Each row below holds a small network's activations on one input, seen along a few directions.
In each table, some parts of the input vary, and every possible input appears once, in random order.
A made-up example of a description, with smaller parts first: one of 5 places around a ring, together with either a single point or one of 9 places around a ring or (one of 3 separate values, together with one of 4 places along a line).
Shared parts are said once, and a part with two or three values counts as separate values.

Other details of the inputs vary at random and push rows far along two fixed directions, the same in every table; ignore that.
These rows show it; all are for the same input, with only those details redrawn:
[-10, -11, 8, 13, -16, 19, 18, -10, -3, 5, -12, -6]
[16, 64, -38, -25, -1, 49, 11, 16, -57, 47, 49, 24]
[1, 9, -17, 21, -30, 40, 28, -4, -11, 8, -18, 12]
[-4, -23, -12, 59, -57, 42, 44, -17, 17, -22, -66, 11]
[-36, -76, 63, 23, -11, -20, 13, -30, 37, -22, -43, -41]
[13, 40, -38, 10, -27, 56, 27, 7, -34, 23, 3, 26]
[-30, -29, 61, -42, 40, -31, -18, -12, -9, 24, 42, -45]
[8, 36, -26, -4, -14, 43, 18, 7, -35, 29, 18, 16]

A family of inputs:
x1: [8, 71, 1, -80, 44, 5, -7, 17, -40, 16, 88, -20]
x2: [18, 12, -52, 56, -52, 35, 32, 4, 6, -5, -44, 43]
x3: [-3, 22, 5, -55, 54, -24, -47, 12, -23, 25, 70, -3]
x4: [-30, -72, 38, 51, -31, -1, 23, -29, 44, -32, -51, -17]
x5: [-29, -33, 45, -10, 17, -22, -26, -19, 13, -7, -2, -28]
x6: [25, 73, -69, -9, -1, 57, -8, 20, -43, 21, 43, 48]
x7: [-1, -27, 34, -33, 57, -75, -45, 13, 13, 4, 33, -22]
x8: [18, -14, -29, 55, -47, 2, 6, -2, 31, -29, -88, 30]
x9: [39, 16, -55, 47, -48, 12, 25, 15, 8, 0, -68, 43]
x10: [-3, 6, -26, 23, -19, 44, 5, -7, 0, -17, -5, 22]
x11: [4, 7, -21, 22, -4, 24, 6, 6, -3, -11, 10, 17]
x12: [-24, -77, 45, 36, 5, -39, -4, -18, 51, -44, -35, -23]
x13: [33, 50, -26, -28, 5, -9, 7, 18, -4, -14, 7, 4]
x14: [-10, -27, 37, -32, 56, -62, -40, 8, 8, 3, 42, -27]
x15: [46, 88, -67, -17, -16, 39, 26, 23, -29, -6, 16, 30]
x16: [6, -3, -8, 12, -10, -8, -13, -2, 9, -7, -31, 9]
x17: [-6, -65, 23, 31, -1, -54, -22, -10, 61, -42, -61, -7]
x18: [-16, -27, 23, 10, -4, -14, -14, -15, 17, -15, -29, -9]
x19: [-9, 20, 17, -51, 43, -20, -27, 11, -31, 47, 77, -12]
x20: [28, 5, -34, 27, -21, -13, 4, 16, 10, 9, -30, 34]
x21: [3, -12, -8, 6, 9, -20, -22, 2, 18, -14, -11, 7]
x22: [10, 23, 10, -58, 47, -41, -32, 20, -31, 50, 54, -13]
x23: [-4, 34, -14, -15, -2, 40, -7, -1, -34, 17, 24, 11]
x24: [-6, 21, -4, -24, 28, 18, -12, 10, -30, 16, 65, 3]
x25: [-40, -60, 81, -17, 15, -34, 13, -34, 48, -60, -10, -71]
x26: [-18, -49, 56, -28, 44, -77, -35, -3, 22, 14, 24, -36]
x27: [13, 40, -38, 10, -28, 56, 27, 8, -34, 24, 3, 27]
x28: [3, -17, -22, 65, -59, 34, 42, -11, 22, -21, -76, 17]
x29: [-3, -8, 18, -1, -10, -9, 25, -12, 29, -49, -24, -24]
x30: [-11, -7, 38, -47, 42, -45, -25, 3, -14, 34, 40, -28]
Describe the family of inputs behind these rows. -> one of 5 places along a line, together with either a single point or one of 5 places around a ring
List by row number the other rows that have the place on the line of 5 in common with x14. -> x15, x16, x21, x22, x26
A walk changes only the place on the ring of 5. It starts at x4 and steps to x27. List the rest of the walk in order. -> x23, x10, x24

A family of inputs:
x31: [7, 22, 7, -48, 29, -28, -19, 8, -12, 20, 34, -13]
x32: [-9, -44, -3, 53, -24, 0, 2, -13, 39, -33, -50, 9]
x33: [0, 9, -1, -2, -8, 14, 19, -2, -3, -7, -9, -8]
x34: [11, 49, -24, -18, 1, 30, 14, 17, -41, 32, 47, 15]
x35: [43, 60, -67, 12, -29, 33, 29, 23, -15, 2, -4, 43]
x36: [-8, 9, 10, -35, 25, 0, -17, 4, -32, 47, 44, -5]
x37: [-27, -52, 46, 4, 5, -16, -10, -20, 16, -2, -17, -27]
x38: [29, 27, -56, 39, -39, 27, 18, 11, -4, -4, -47, 44]
x39: [-8, -5, 16, -26, 30, -30, -31, 6, -11, 35, 28, -9]
x40: [-1, -26, 3, 26, -3, -19, 0, 2, 18, 1, -16, 3]
x41: [-2, 5, -26, 44, -41, 50, 31, -10, 6, -29, -29, 22]
x42: [10, 34, -27, -2, -4, 36, 15, 5, -11, -18, 14, 11]
x43: [-10, -13, 26, -27, 30, -18, -12, 5, -15, 33, 44, -16]
x44: [1, 33, -13, -37, 29, 19, -20, 12, -40, 36, 67, 11]
x45: [-6, -45, 17, 43, -30, -2, 39, -16, 42, -47, -57, -18]
x46: [-15, -15, 36, -18, 14, -12, -2, -13, 9, -17, 0, -35]
x47: [-9, -39, 30, 9, 3, -38, -17, -10, 29, -21, -36, -16]
x48: [17, 56, -25, -51, 33, 0, -21, 20, -27, 14, 63, 10]
x49: [0, 1, 10, -30, 38, -33, -36, 9, -3, 2, 34, -6]
x50: [-10, 7, 6, 3, -15, 24, 9, -10, -10, 1, -4, -3]
x51: [20, 54, -64, 34, -55, 76, 43, 5, -30, 12, -21, 45]
x52: [-22, -39, 66, -42, 37, -64, -31, -14, 27, -13, 7, -51]
x53: [6, -44, 5, 51, -25, -24, 15, -4, 43, -37, -63, 4]
x54: [-17, -43, 28, 17, 0, -26, -18, -13, 26, -7, -29, -13]
The inputs of x44 and x36 match in every part but one. If x32 is changed in the same way as x44 into x36, which row does it become? -> x39
Describe the family of inputs behind these rows. -> one of 4 places along a line, together with one of 6 places around a ring
Change only the place on the line of 4 in x46. List by row number the other rows that result. -> x33, x42, x45
A walk changes only the place on the ring of 6. It starts at x47 and steps to x52. List the rest of the walk in order. -> x46, x50, x37, x54
